-19,-1,-4,15,-7,-18
-22,1,-4,21,-8,-19
-10,7,4,39,-4,2
>> 21

-21,23,9,-26,-7,-25
-18,-24,5,14,-6,14
-34,-20,38,19,-8,-21
>> 14

-19,-11,10,-8,-2,-4
38,27,-15,36,-4,-16
-16,39,27,24,15,24
>> 36

10,-7,-9,29,22,-13,-29
23,21,-8,0,-30,35,-13
15,23,-2,-14,26,16,5
>> -30

16,-5,-2,-8
16,-2,-11,-36
39,-2,-9,-23
>> -2

-18,-3,-4,38,-36,34
9,-9,-13,11,-17,6
-38,-14,17,-10,20,-3
>> 11

1,-15,5,-2,10
13,-1,-23,35,2
9,14,7,-16,-43
>> -23

32,-27,19,5,-6,15,-20
11,28,19,4,-17,-5,14
-14,9,19,40,-7,-5,2
>> -17
---
14,41,-22,23,2,-12,3 out 2

14,-13,3,19,-32,13 out 3

1,-35,-36,-31,-4 out -31

-17,19,-15,-23,22
-10,-12,-1,40,16
out -15

1,17,-6,37,2 out 2

-8,-10,6,0
18,37,-21,-19
7,-15,-2,1
out -15

-34,19,-27,-29,34
10,-5,6,-9,-12
19,22,7,-7,-6
out -27

3,18,30,-13,35 out 18
---
-23    4    4    8   -7  -19   -5  -20  -23    0  -34
-33   -2   11   30   -2    0    4  -24  -10  -14  -24
-19   14   14   27  -14   -2   -2   16    3    4   -9
-41   -8   14   22   -1    7    7   -2   -6   -6   -3
-35   -1    9   43  -12   -7    4    5  -20   -3   -9
-23   -7    1   14   -9    7   -3    7   -6    3    9
-19   11   -7    9   22  -24    1    1  -17   18  -24
 -2    4    7   14   22  -20   19   13  -16    0   -9
  0    7   16   19    6    5   -2   18   -8  -10  -15
==> -34

  8   -9  -11  -36  -38  -20    4   16   30    5   -5
-20  -12  -11    3  -16   39    0  -31   18  -11  -29
-10    4    9   31   31   26   -5  -16  -27   -6    2
 20    8    4  -16   -3  -42    3   30    0   11   21
  7  -10  -12  -38  -40  -20    3   18   31    5   -5
 -6  -15  -17  -28  -41    9    3   -7   37   -2  -23
 -3  -14  -16  -32  -43    0    4    0   37   -1  -19
 20    4    3  -21   -6  -39    1   34   -2   11   22
 20    4    4  -20   -4  -39    0   35   -5   11   24
==> -5

 11   -2    2    2  -26   -7
  3    8   -2   -2   21  -22
 -8    1   28    3   32   13
 -3  -21  -19    4   37  -15
 -8    8   27  -25   -4  -11
 13  -10   -2    1   33   19
-19    5   -2   -6  -18    8
  1   14  -17   -3  -12   25
==> -7

 -9   14   11   -7    1    9   -1   -4  -15    9   -2    1   -2    6    5   -5
 15    0    7  -10    9   -7   -3    2   -3    1  -10   10    1   -8   -4    9
 17   18  -11    5    3   -6   -3    0   -4   -2    2   -1    1   -6   -2   -5
 -8  -16    7    7  -18   -4   -4    5   18   -2  -14   -7    4    4   11    5
  2   30   -6   12    1    3    9  -11    1    9   -4   -2   -3    2    3  -18
  0    0    0    0    0    0    0    0    0    0    0    0    0    0    0    0
-32  -34   -1   13  -20    5    6    3   27   -8   -1  -18    3   14   15    1
-35  -18    1  -14   15   17   13   -1  -14   -7   14  -14    0   13   14    1
 15    6    2    2    7   -3    5   -6    8    8   -3   16   -6   -7  -16   -1
 10   -4    2   -5    4   -3   -4    2   -3    0    1    8    0   -5   -8    7
==> -5

  5    2    0   -8   -2    2    1   14    3    0    1    0   -5
  3    2   11   -6  -16   -6    2    3   13   -7   13    0    3
 11    5   -3  -13   -6  -15  -11  -17   -3   14    9    5  -14
  3    3   -3   -2   -9    3    0   -2   -3   -1    4   -5    3
-27   35    9   -5    7   15   -4  -17   20   -3    4    2  -10
-11   13    3   10   -9    3    7   -4  -12    1  -11   -6    0
-21  -11   -7   -7    8    7   -9   16   28  -13  -10  -13    1
-14   11   10    2   10    9    5    8   20   23   -8   -7   18
 -2    0   -6   -4    1    3    0  -11   -3   -7    2   -7   -5
  4   -3    2    3    0   -1    3    7   -5    2   -2    5    2
 -1    0   -6    2   13  -11   -6    6    2   -5    4   -8    9
  8  -11    7    7    0   19   -2   12   15    4   -7    6    5
==> -5

  8  -27   -8   -9    8    0   -1   -5   -9  -14    5
 -4   -9   19    0    0    5  -17   -2   -3   11   33
 -8   -7  -24    7    3   10    9   -4    1  -22   31
 -1    0   11    5    7   -4  -19   -1    0   34  -16
 -2   18   -3    3   11   -2   -9   -2   -4   30    9
==> 5

 -3    3   21    8   -8  -35    7    7   22  -39
  8   10   20   28  -34    5   28   42   -3  -39
 22   34   -8   13    7  -41   14   18  -33   -9
 10  -19    5  -34   17  -37  -33    9  -21   -4
-32    0   -8  -29   35   14   37   19   20    5
==> -39
---
  2.2   -6.3    2.2   -3.4
 11.9  -14.4   13.0   -2.7
 -3.0   -2.7   -3.3   -3.7
Answer: 11.9

 176.8    94.6  -171.9   100.6    86.5    74.5 Answer: 100.6

-1.795  -1.372  -0.042   1.160  -1.494  -0.376   1.113 Answer: 1.113

 0.073  -0.163   0.006  -0.159   0.102 Answer: 0.073

 238.852    41.726   193.864    28.177    23.324    22.822    44.933
 196.001    32.568    -9.344    39.148    51.944    50.811    27.178
-151.789    22.292   200.192    61.559    -4.060    44.349    28.913
Answer: 200.192

 -8.81    2.89    5.00  -13.53   11.46 Answer: 5.00

-116.69   129.66  -167.69   -85.17   -25.97  -106.39     2.05
-119.80   128.53  -109.16   -52.05   -43.05  -147.90   167.40
-151.00    93.31  -190.31  -106.36   -53.22   -74.37   -29.75
Answer: 129.66

  47.65  -175.06    67.52   138.34 Answer: 67.52
---
[[ 86  99 140 140  43 124 119 145  88 149 107 116 151  46]
 [108 146 111  97 186  96 112 103 176  86 120 126  85 104]
 [127 131 104  96 186 105 112  99 149  89 120 123  86 153]
 [ 97 131 123 108 145 104 113 117 149 103 117 127 104  75]
 [146 132  95  98 187 105 117  94 149  89 121 114  86 201]
 [146 147  98  99 186  97 122  96 176  88 121 108  86 200]
 [135 121 115 149  48 114 140 132 125 148 109  83 151 170]
 [ 94 114 130 128  83 116 116 130 115 133 110 115 132  65]
 [ 86  85 115  98 158 133  91 110  60  98 117 162  97  44]
 [ 90 110 142 144  34 118 124 147 106 151 107 110 155  53]
 [116  97 116 123  97 128 114 121  78 126 112 124 126 120]
 [105 114 128 127  85 116 119 132 114 130 111 116 132  93]] value 104

[[436 581 296 419 639 486 402 587 436 548 273]
 [473 300 624 643 677 598 546 500 465 531 471]
 [383 379 474 639 602 476 122 540 415 504 346]
 [500 742 821 375 413 359 242 420 471 279 611]
 [411 460 567 508 535 491  46 547 524 528 391]] value 471

[[383 303 315 391 424 429 325 398 421 295 316]
 [526 252 453 464 319 342 338 270 539 344 210]
 [380 405 431 293 531 281 554 349 288 341  78]
 [ 20 467 544 309 452 255 838 138 492 271  93]
 [447 412 319 407 449 423 437 293 392 374 237]
 [372 391 376 337 376 320 352 362 327 358 311]
 [287 439 287 347 478 276 409 357 398 280 265]
 [131 273 490 208  64 281  75 396 387 213 560]] value 210

[[  9  18   6  10  41   7  18   5  -3 -14  19  38  35   9   9 -18]
 [  5   1  14  35  32  19  20  -9  19 -17  11   3  15   3  35   8]
 [-34  46 -27  -1 -15 -32  12   1  -4  43 -30   4  20  38   2   7]
 [ 34   9  17 -17  14  13   3  31  -2  16  33  34  13   6 -15  -5]
 [ 46  -4  35  12  39  36  14  22  10 -13  46  36  16  -7  10  -3]
 [ 29  -8  27  17  25  29  10  12  13 -11  27  14   7  -5  14   7]
 [ 12   6   8  -2  11   6   4  13   6   7  15  15  11   7   0   3]
 [  4  11   3   0   9   0   7   9   2   8   7  12  11  10   1  -1]
 [ 28 -10  25  16  21  28   8  10  13 -11  26  11   4  -8  13   7]
 [ -8  33 -10  -4   5 -13  12   9  -3  25  -2  20  23  25   0  -2]] value 8

[[2198 3222 9228 5133 2203 2301 2152 2054]
 [2203 2186 2285 2260 5182 9140 3243 2132]
 [2233 2483 6683 8269 2711 2201 2152 2221]
 [9207 5435 2301 2120 2135 2187 2094 2255]
 [2247 2200 2164 2186 2868 8282 6447 2378]
 [2293 2320 2185 2583 7280 7397 2551 2247]] value 2132
